Each row below holds a small network's activations on one input, seen along a few directions.
In each table, some parts of the input vary, and every possible input appears once, in random order.
A made-up example of a description, with smaller parts first: ring(8) and (point or (values(2) and line(4)) or line(9)).
Shared parts are said once, and a part with two or three values counts as separate values.
In the rows, zero is written as 100.

Other details of the inputs vary at random and push rows far along two fixed directions, the same in every table; ignore that.

Table:
r1: [86,163,64,76,108,47,117,130,98,57,129,52,29]
r2: [91,82,109,113,43,135,93,49,141,97,65,83,112]
r3: [89,133,80,99,83,19,152,140,47,86,128,53,63]
r4: [99,105,125,98,42,141,104,43,111,105,74,83,125]
r5: [92,123,159,114,36,127,147,22,107,86,40,59,108]
r6: [92,124,67,132,87,23,155,121,91,60,121,53,34]
r7: [119,59,66,107,137,96,68,156,92,128,146,154,123]
r8: [86,112,63,109,86,33,143,138,66,86,115,63,60]
r9: [100,91,90,75,144,127,58,125,101,124,123,136,113]
r10: [103,114,60,117,92,28,139,118,108,54,138,60,35]
r11: [110,77,110,118,92,120,99,68,122,95,84,117,111]
r12: [120,96,134,96,96,117,113,75,94,105,101,114,126]
r13: [86,146,56,86,113,36,102,133,113,58,126,52,20]
r14: [88,111,106,89,115,130,63,86,129,92,73,109,101]
r15: [114,77,121,110,95,139,101,68,113,100,83,125,125]
r16: [127,81,93,85,135,96,84,156,68,136,159,148,139]
r17: [124,55,93,122,168,101,92,166,71,123,130,167,131]
r18: [85,74,101,122,79,108,102,87,100,111,56,102,120]
r19: [112,62,89,106,150,83,86,167,46,138,124,147,139]
r20: [93,65,119,85,117,171,38,71,145,130,66,135,139]
r21: [120,63,74,100,138,102,71,163,76,128,156,156,125]
r22: [102,95,140,66,123,167,52,80,105,141,89,141,155]
r23: [82,160,149,68,51,140,105,22,127,81,41,51,95]
r24: [81,139,54,81,106,47,102,121,110,81,139,63,37]
r25: [97,33,117,123,106,144,67,96,107,137,48,141,156]
r26: [72,146,133,74,42,142,101,12,131,88,53,47,94]
r27: [137,63,97,103,171,97,80,154,67,122,156,171,137]
r28: [102,125,118,71,116,130,75,85,108,103,82,102,109]
r29: [97,110,66,132,95,26,149,129,97,63,121,56,36]
r30: [92,116,149,122,37,128,141,18,109,84,36,58,102]
Description of these inputs: line(5) and (values(2) or line(4)).
Q: The inputs of r5 and r29 match in every part but the line(5) part. If r3 is changed in the same way as r5 into r29, which row does it become?
A: r25
Q: Change only the values(2) part in r28. List by row number the other rows that result.
A: r26
Q: List by row number the other rows that have the line(5) part in common with r15.
A: r1, r8, r9, r17, r21
Q: Change only the line(4) part in r6. List by row number the other rows that result.
A: r7, r11, r18

Table:
r31: [88,92,127,127,62,109,129,63,109,94,42,74,101]
r32: [104,98,111,90,144,117,85,130,74,118,94,135,124]
r33: [94,54,127,95,97,176,49,57,126,145,65,142,164]
r34: [109,59,140,103,115,180,59,52,139,127,70,148,151]
r35: [109,101,106,126,70,79,142,74,100,76,98,78,83]
r36: [87,125,109,88,89,77,109,84,105,85,79,63,78]
r37: [132,98,83,89,179,81,91,180,58,112,174,158,109]
r38: [102,120,86,108,73,99,111,79,122,65,99,80,68]
r39: [106,73,77,97,111,123,67,133,101,121,113,138,123]
r40: [84,119,84,107,80,93,106,95,116,74,71,70,67]
r41: [88,138,102,85,63,97,122,87,82,95,101,67,90]
r42: [92,97,95,118,51,77,135,83,88,94,94,69,94]
r43: [124,94,100,91,150,84,83,138,94,108,149,128,110]
r44: [90,122,101,81,64,80,106,77,100,95,103,62,89]
r45: [91,110,52,96,151,28,104,166,85,90,148,88,49]
Q: The inputs of r41 and r32 match in every part but one. If r39 is changed in the same way as r41 into r32, which row does it become?
A: r40
Q: Describe the family of inputs behind these rows.
A: values(3) and (point or line(4))
Q: List by row number the other rows that have the values(3) part in common with r34.
A: r35, r37, r38, r43
